These are the activations of a small neural network, seen along a few directions. Each row is one input.
Each table varies a few parts of the input and shows all the possible inputs, shuffled.
A made-up example of a description, with smaller parts first: one of 8 places around a ring, together with either a single point or one of 11 places around a ring or (one of 2 separate values, together with one of 6 places along a line).
Shared parts are said once, and a part with two or three values counts as separate values.
In the rows, zero is written as 128.

Other details of the inputs vary at random and push rows far along two fixed directions, the same in every table; ignore that.

Table:
r1: [106 146 105 126  90 125 169 164 159 112 136]
r2: [114 122 187 148 160 109 115 145  63 127  92]
r3: [156 125 105 114 114 147 131 114 150 114 143]
r4: [120 115 100 114 107 117 149 119 167 136 131]
r5: [142 105 135 119 151 121 112 102 129 144 124]
r6: [140 111 159 131 161 123 105 108  96 154 110]
r7: [154 123 160 127 158 128  89 108  77 114 116]
r8: [180  90 194 135 191 134  76  93  56 122 105]
r9: [132 135 103 117 100 140 152 137 161 112 142]
r10: [171 113 112 122 133 151 113  95 143 131 146]
r11: [194  95 181 140 189 144  86  93  76 119 120]
r12: [126 136 124 126 117 136 137 140 138 121 139]
r13: [ 69 145 154 149 119  94 142 161  89 146  86]
r14: [158 119 114 123 107 140 151 130 152 109 142]
r15: [151 127 112 120 126 148 127 125 151 111 156]
r16: [123 121  91 112 110 123 140 122 185 139 147]
r17: [179 109 113 111 121 149 120  96 139 111 140]
r18: [128 121  93 117  94 128 157 122 165 138 136]
r19: [183 104 139 125 157 151  98  83 108 133 127]
r20: [164 112 112 119 132 145 122  95 147 134 137]
r21: [ 38 177 157 146 124  86 135 184  86 125 108]
r22: [ 88 156 101 127  94 127 159 167 167 117 142]
r23: [ 63 146 161 145 124  90 142 169  77 140  86]
r24: [ 48 164 149 150 120 101 138 181 101 137 110]
r25: [143 103 141 124 177 121  94 100 122 146 130]
r26: [ 75 146 120 135 107 106 149 160 141 156 120]
r27: [130 129 151 138 142 130 121 137 111 120 125]
r28: [ 86 136 122 136 100 107 154 150 128 146 107]
r29: [113 141  89 123 109 134 146 133 173 137 144]
r30: [168 107 115 119 158 146 103  91 141 142 144]
r31: [152 128 104 124 116 151 140 128 166 109 161]
r32: [ 24 158 190 168 144  75 125 181  65 168  69]
r33: [126 143  96 120 104 138 145 130 158 123 142]
r34: [139 129 122 123 122 140 125 124 136 121 137]
r35: [127 142  88 119  92 139 154 130 167 118 140]
r36: [159 126 102 106 102 137 131 114 142  98 143]
r37: [132 126 187 140 180 115  76 115  49 120 107]
r38: [145 136  88 119 112 149 132 116 169 116 154]
r39: [ 77 157  94 134  91 120 157 161 162 137 135]
r40: [196 101 150 130 168 155 101  96 112 117 142]
Description of these inputs: one of 4 places along a line, together with either a single point or one of 9 places along a line.
Q: Changing only the place on the line of 4 turns r14 into r31. The same change can be made to r18. Which row results?
A: r30
Q: Changing only the place on the line of 4 turns r8 into r12. The same change can be made to r28. Which row results?
A: r32
Q: A walk changes only the place on the line of 4. It starts at r36 and steps to r7. List the rest of the walk in order.
A: r37, r21
Q: Which other rows agree with r1 in the place on the line of 4? List them by row number.
A: r3, r5, r6, r7, r9, r11, r19, r20, r35
